Each row below holds a small network's activations on one record, seen along a few directions.
Each row is followed by the record's values for the fields T, S, H, F, K, D, U, B.
Not every record has every field; a missing one is left out.
The largest differences between rows may come from other fields.
Strong random noise was added to every row along 8 fixed directions; ignore it. To show where, here is one row again and again, with new noise each time:
[ 240  148  150   45 -160 -168 -178 -160  -20  134   24   42  123  223
  145   96  221  104   81 -508  186  275   51 -323 -113    6  123  -18
  -24]
[ 119  168  -70  -42  138  333  114  248 -414  -96 -116  285  496  116
 -161   -8 -194  -90   48 -356  169  239 -289  -74   61  -67   74  -75
   37]
[ 307   84  150 -103  146 -277 -124   60   35   45   60   81  202  523
  206   81  379  145 -270 -477 -115  204  -53 -366 -434 -405  -67 -248
 -372]
[ 164 -175  142 -321  434 -245  -72  163   65   13   -3   81  185  345
  219   56  342   23 -309  -56 -261 -103 -251 -279 -227 -336 -234 -147
 -451]
[  64  400  -87  -38 -107  147  353 -285  -48  302  -12  130    6   -3
 -555   59  160  -95  202 -286  -63  -85 -154  444 -614 -321  371 -381
 -117]
[ 269  103  -79  185   55 -204 -125  309 -269  -90 -360  110   46  581
  -24 -201 -134  -82 -383 -533   17  408 -224 -450 -151 -553 -356 -376
   79]
[ 345  356    0  349 -566  355 -195 -422   17  242  222    3 -321  132
  -78  222  175   95 -526 -369  590  306  291 -442  182  -39  116 -201
  274]
[  57  259 -107  -30 -176  -90 -384 -243  280  161   74 -145  351 -199
  121  122  331  -68  616 -220  357  309  280  178  -21  197  202   33
 -123]
[ 219 -133  148  208 -191 -251 -128   56 -295   52 -312   98  -84  164
  264 -114 -141  -29  184 -528  217  362 -136 -564  224  216 -152  166
  383]
[ 133  170   50 -143  -88 -100  111 -321  246  326  203    7   83 -107
   25  187  544   32  485 -260  -51    2  117  298 -599   14  322 -105
 -335]

[ -31  -38   66  -26   23 -209   67 -134  186   27  154  -42  -46 -257
  284   88   91  -72  257  202 -212 -167  153  311  -76   50   19   63
 -229] | T=t1 S=s2 H=h2 F=f2 K=k2 D=d2 U=u1
[ -61  653 -378  173  -69  576 -115  110   -5 -197   43 -105  368   -7
 -409   77 -160 -291 -350  120  293  227  263  519 -108 -577   33 -566
 -144] | T=t2 S=s2 H=h2 F=f2 K=k2 D=d1 U=u1
[ -29   28 -460  -87  208  274   93  296  558  -94  477  -95   46  100
  281 -119  660   -3 -336  469 -182  -89  480  438 -704 -484 -400 -338
 -715] | T=t1 S=s2 H=h1 F=f2 K=k1 D=d1 U=u1 B=b2
[ 164  -32  346   54 -250 -133   94   97 -168   82  -30  -48 -163  315
  -20   -8  -63  113 -241 -172  -87 -138 -182 -433 -110 -112  -73  -44
  204] | T=t2 S=s2 H=h2 F=f2 K=k1 D=d2 U=u2 B=b2
[ -56 -205  174 -258  557 -202 -109  303 -137 -200 -163  175  244  312
   79 -108 -181  -23 -200 -170 -342  -47 -403 -163  135 -243 -162 -120
 -111] | T=t1 S=s1 H=h2 F=f1 K=k2 D=d2 U=u1
[ 219  234 -198  192 -307   58 -356 -254  148  263   78 -180  141  113
  -31  -65  236   78   75 -537  272  463  361   62   10   94   17 -122
   25] | T=t1 S=s1 H=h2 F=f2 K=k1 D=d2 U=u1 B=b1
[  49  110  422 -247  127 -509 -118 -488  115  190   88   38  -92  -80
 -185  290   90  108   76  267 -222 -354  -91   83   69 -250  246  -28
 -131] | T=t1 S=s1 H=h2 F=f2 K=k1 D=d2 U=u2
[ -62 -266  -24 -292  527  318 -182  256  -63 -256  163   69  428 -235
  144   14  -60  -84 -107  234   32  -85 -140   79  623  208 -207  329
   -7] | T=t1 S=s1 H=h1 F=f2 K=k1 D=d2 U=u1
[ -87 -235   79   10   81 -391 -117   83   75   70 -457 -198 -188  124
 -149 -100  -42 -230  198  191 -321 -196 -164  107  -63 -120 -220  -27
    2] | T=t2 S=s1 H=h2 F=f2 K=k2 D=d2 U=u1 B=b1
[ 167 -214   -1 -164  208  896  492   95 -326  -23  436  258 -112 -124
 -159  139   63  -54 -808  185  -42 -247 -263 -342  241  178 -239  -11
   45] | T=t2 S=s2 H=h1 F=f1 K=k1 D=d2 U=u2 B=b2
[ -50   91  103 -189   25   35  227 -162  166    5   93   23   53 -146
 -167  157  258   36  336  200 -136 -436  -63  376 -435   23  234 -147
 -370] | T=t2 S=s1 H=h2 F=f1 K=k2 D=d2 U=u2 B=b1
[  91  234 -236  221 -219  267  325   -1 -160   99 -180  154 -383  165
 -620   54 -425 -403 -342  -30  -51  -19 -172  332 -416 -659 -146 -703
  467] | T=t1 S=s1 H=h2 F=f1 K=k2 D=d1 U=u1
[ 290 -122   49  -86  117  102  561  178 -129  -72  342  279 -281  158
  369  206  291  170 -501  -14 -348 -210  -90  -70 -626 -337  -90 -410
 -564] | T=t1 S=s2 H=h2 F=f1 K=k2 D=d2 U=u2 B=b1
[ 262   81  261 -259   20  -11  194 -118  271  207  497   65   60  266
  258  310  484  336 -191  -99 -171   87  228 -167 -506 -155  223 -216
 -457] | T=t2 S=s2 H=h2 F=f1 K=k1 D=d2 U=u2
[  13  205 -237  551 -970  271  188 -119   46  282  110 -134 -383   97
 -127  223   37  -24  136 -169  294  225  421   -5 -356  287   59 -115
  374] | T=t1 S=s2 H=h2 F=f1 K=k2 D=d2 U=u1 B=b1
[-137 -561  420 -359  376 -121  212   80  -78   13  137   77  151 -340
  495  130  247   55  596  288 -340 -229 -191  -84   99  698   56  551
  -36] | T=t2 S=s2 H=h1 F=f1 K=k1 D=d2 U=u2
[-231 -340 -386 -119  453   51  -59  704  180 -150 -280 -136  185 -224
  209 -199 -110 -417  -81  880 -275 -220 -183  393  125 -103 -584 -179
 -360] | T=t2 S=s2 H=h2 F=f2 K=k2 D=d2 U=u1 B=b1
[ 283  269  191  271 -297  301  -10 -384 -201  168  337   -8 -128 -132
  -24  269  -72   75 -196 -345  430  310  120 -308  400  139  309   57
  391] | T=t2 S=s2 H=h1 F=f2 K=k1 D=d2 U=u2
[-142  199 -473  -81  249   63 -329  166  175 -194 -245  -95  192 -248
 -200 -260  -82 -334   86  380   88  -30  102  440  210 -435 -336 -166
 -209] | T=t1 S=s1 H=h2 F=f2 K=k1 D=d1 U=u1 B=b2
[ 170  -89  369 -450  208  292  178 -127  104  -34  457  230   41   82
  173  338  243  337 -720  199 -145 -230  -30 -325   14  -62  239   77
 -466] | T=t2 S=s1 H=h2 F=f1 K=k2 D=d1 U=u1
[ 115   96  418  -33  -34  -65 -217 -241 -266 -183   21   57  206  464
   74   30 -113  382 -230 -392  225   38  -67 -620  593  276  325  413
   95] | T=t1 S=s1 H=h1 F=f2 K=k2 D=d2 U=u1 B=b1
[ 254   60  -78  396 -154  538  321  219 -215 -189  177  393   55 -439
  216  121 -160   82   -5   69  267  229  130   47  351  394   63  203
   32] | T=t2 S=s1 H=h2 F=f2 K=k2 D=d2 U=u1 B=b1
[-129  243 -167  -83 -108 -206 -359 -439  245  230 -138 -311 -325  177
 -608 -201    7  -64 -457  385   21 -313   88  124  207 -355  124 -302
   41] | T=t1 S=s1 H=h1 F=f2 K=k1 D=d2 U=u1 B=b2
[  52 -216   89 -247  548 -141   10  460 -233 -262  -90  220  278  138
  225  -62  -54  -40  105  -12 -391   53 -391   93 -260 -328 -160  -64
 -192] | T=t1 S=s1 H=h1 F=f2 K=k2 D=d2 U=u2
[  49 -294  -24 -223  234  339  -98  372  193 -246  542  -25  426  -73
  472  392  461   97   38  265   66   60  360 -128  -70  306  -47  175
 -516] | T=t2 S=s1 H=h1 F=f1 K=k2 D=d2 U=u1
[-107  -88  263   17 -274 -101  111  -64 -128  240  -32   26 -347  -53
  -39   39    6 -115  164  -19   24 -183 -109 -228   23  243   -8  127
  255] | T=t2 S=s2 H=h2 F=f1 K=k1 D=d2 U=u2 B=b2
[  13 -147 -198   29  140 -465  -43  210  260 -113 -236  -26 -143  -22
  415 -223  192  -64  472   66 -244  204  277  117 -350 -253 -356  -27
 -232] | T=t1 S=s1 H=h2 F=f1 K=k1 D=d1 U=u1
[-123  110  145 -122  160  -43   99 -244 -188   59  -69   70  102 -295
 -368  -22 -436  115  230  -40  -11 -238 -354  155  323   63  302  172
   59] | T=t1 S=s2 H=h2 F=f2 K=k2 D=d2 U=u2
[ -87  -81  -22  245 -285  139  165  337 -424 -142 -154  149    2 -191
  211   14 -363 -200   95  -12  274  189   50 -199  193  364 -185  139
  388] | T=t2 S=s2 H=h2 F=f1 K=k1 D=d1 U=u1 B=b2
[ -18  126 -550  312 -616  469   -6 -100  435  217  134 -434 -287 -555
   40  103  180 -323  393   92  361  449  662  582  -96  321 -136 -246
  399] | T=t2 S=s2 H=h2 F=f1 K=k1 D=d2 U=u1
[ -36 -197 -281  225 -434   58   56  147  212  116  143 -318 -278 -154
  190  -12  367  -76  401  -84  161   63  396  159 -383  220 -158  -93
  167] | T=t1 S=s2 H=h1 F=f1 K=k1 D=d2 U=u1 B=b2
[-140 -333  425 -318  181 -616  171 -283   66   70 -132 -102 -224  227
 -141   82  150    5   94  -47 -457 -527 -344 -108 -261   89  152  215
 -178] | T=t2 S=s1 H=h1 F=f1 K=k2 D=d2 U=u1 B=b1
[  66 -390  336  186 -166 -461 -211   59   20  -35  -85  -75 -482  384
  314  106  111   69 -412 -112   77 -110  -44 -761  152   54 -156   49
  151] | T=t2 S=s1 H=h1 F=f1 K=k2 D=d2 U=u1 B=b1
[ -92  -58   64  -73  102 -721 -318 -344  298   33 -206 -252 -246  234
 -140 -305   55    6   58 -285 -342  -19 -100   32 -117 -141  -88   -5
  142] | T=t1 S=s1 H=h1 F=f1 K=k2 D=d2 U=u1
[-175  177   81  227    1 -261  169  -72 -316 -125 -386   10 -185  378
 -568 -204 -551  -27 -276 -271 -179 -132 -387 -264   60 -306   53 -190
  355] | T=t1 S=s2 H=h1 F=f1 K=k2 D=d2 U=u1

Here are new rows. What are their fields?
[ 264  315 -161  396   -4  -43   36  399 -397 -243  -87  435  199  208
   51 -147 -395   75 -183 -600   99  677  -24  -97   59 -342  -31 -184
  -82] | T=t1 S=s1 H=h2 F=f2 K=k2 D=d2 U=u1 B=b1
[-153  401 -255  112  -15 -740 -283   72  148 -136 -542 -176  216   87
 -484 -237 -325 -363  516    2  -72   38 -111  367 -217 -385   92 -374
  -46] | T=t2 S=s1 H=h1 F=f1 K=k2 D=d2 U=u1 B=b1
[-127  -88 -110   60   10  -85  142  307 -162  -61 -228   -3  -56  104
  -50   51 -272 -137  130  129 -126  -52  -63   -4 -104  -42 -252 -141
  175] | T=t1 S=s2 H=h2 F=f1 K=k1 D=d2 U=u1
[-247  307 -630   28  146  283 -387  418  229 -167 -112 -216  299  108
 -244 -221 -112 -196  -81  370  257  120  297  487   13 -507 -292 -503
 -224] | T=t1 S=s2 H=h2 F=f2 K=k1 D=d2 U=u1
[-307  366   40 -514  163   -8 -495 -465  476   79  280 -447  463  224
 -359  104  365  247  -70  -12  168 -251   74  134  -94  -44  457 -157
 -464] | T=t2 S=s2 H=h1 F=f1 K=k2 D=d2 U=u2
[ 106  240 -256 -396  386  108 -235   36  274  -84   93 -136  554  199
 -158   87  124 -294  -45   97  -63   93  -43  287 -190 -525  -47 -406
 -197] | T=t1 S=s1 H=h1 F=f1 K=k1 D=d1 U=u1
[ -39 -157  206 -418  187 -701 -387 -485  380  236 -160 -306   83   80
   89  -93  295  124  372 -264 -418 -120  -15  -11 -191   11  -30  126
  -90] | T=t1 S=s1 H=h2 F=f1 K=k1 D=d1 U=u1
[ -79  194 -569  200  -33  588 -117  256  108 -345  -87  -90  -79   -6
 -124 -147  -67  -83 -474  181  340  191   87  158  110 -193 -326 -126
  -46] | T=t2 S=s1 H=h1 F=f1 K=k2 D=d1 U=u1 B=b1
[ -55   49 -182  -85  -39  212  313  343 -271  -10 -112  244  451 -234
  -74   75 -344 -366  595    5   16  109 -145  262 -106   14  113  -34
  156] | T=t1 S=s2 H=h2 F=f1 K=k1 D=d1 U=u1 B=b2
[-101  251 -213  343 -402  561  331 -151 -167  -27  365  185  248 -475
   43  194  -24  147  714 -172  459  276  416  537  -60  645  514  372
   36] | T=t1 S=s2 H=h1 F=f2 K=k2 D=d2 U=u1 B=b1
[-297 -348   84 -335  341 -317  -57 -214  134  113 -270 -138 -195 -596
  -79 -200   21 -265  497  531 -184 -582 -189  280  357  481  -49  551
    7] | T=t2 S=s1 H=h1 F=f2 K=k1 D=d1 U=u1 B=b2
[   1 -276   50  222 -177   40 -104   92 -254  -88  106   14   64   26
  636  -74  -82  261  202 -247  127  323  331 -444  129  658    0  601
   88] | T=t1 S=s2 H=h1 F=f2 K=k2 D=d1 U=u1
[ 456  -10  -86   56   73  381  223  317  174 -117  447  120  230  -34
  504  329  525  -46  -75 -208  -81  471  468  187 -586 -293 -163 -351
 -301] | T=t2 S=s1 H=h2 F=f1 K=k1 D=d1 U=u1
[ 115  -64  253  -15   34  204  565   68 -222   85  106  193   72 -138
   -8   96   84  -55  338 -293 -202  -50  -83  288 -491   18  159    3
   86] | T=t2 S=s2 H=h2 F=f2 K=k1 D=d1 U=u1
[-106 -101   92  218 -325  -31   77 -818  210  400  -71 -136 -721 -219
 -371 -194   21   38  140 -138   63 -169  -81  141  235  428  221  110
  600] | T=t1 S=s1 H=h1 F=f1 K=k2 D=d2 U=u1 B=b1
[  -3   55  211 -315 -225 -522 -628 -387  725  270  277 -446 -130  134
  185  350  616   -1  -53  357   86 -198  386  -77  -35   57  193 -123
 -179] | T=t2 S=s1 H=h1 F=f1 K=k1 D=d2 U=u1 B=b2
[-283 -229  234 -503  507 -187 -132 -163   68   63 -139   36  -25 -375
 -132  160  -48 -187   -7  719 -221 -615 -351  291  424 -142   67  144
  -81] | T=t1 S=s1 H=h2 F=f2 K=k1 D=d1 U=u1
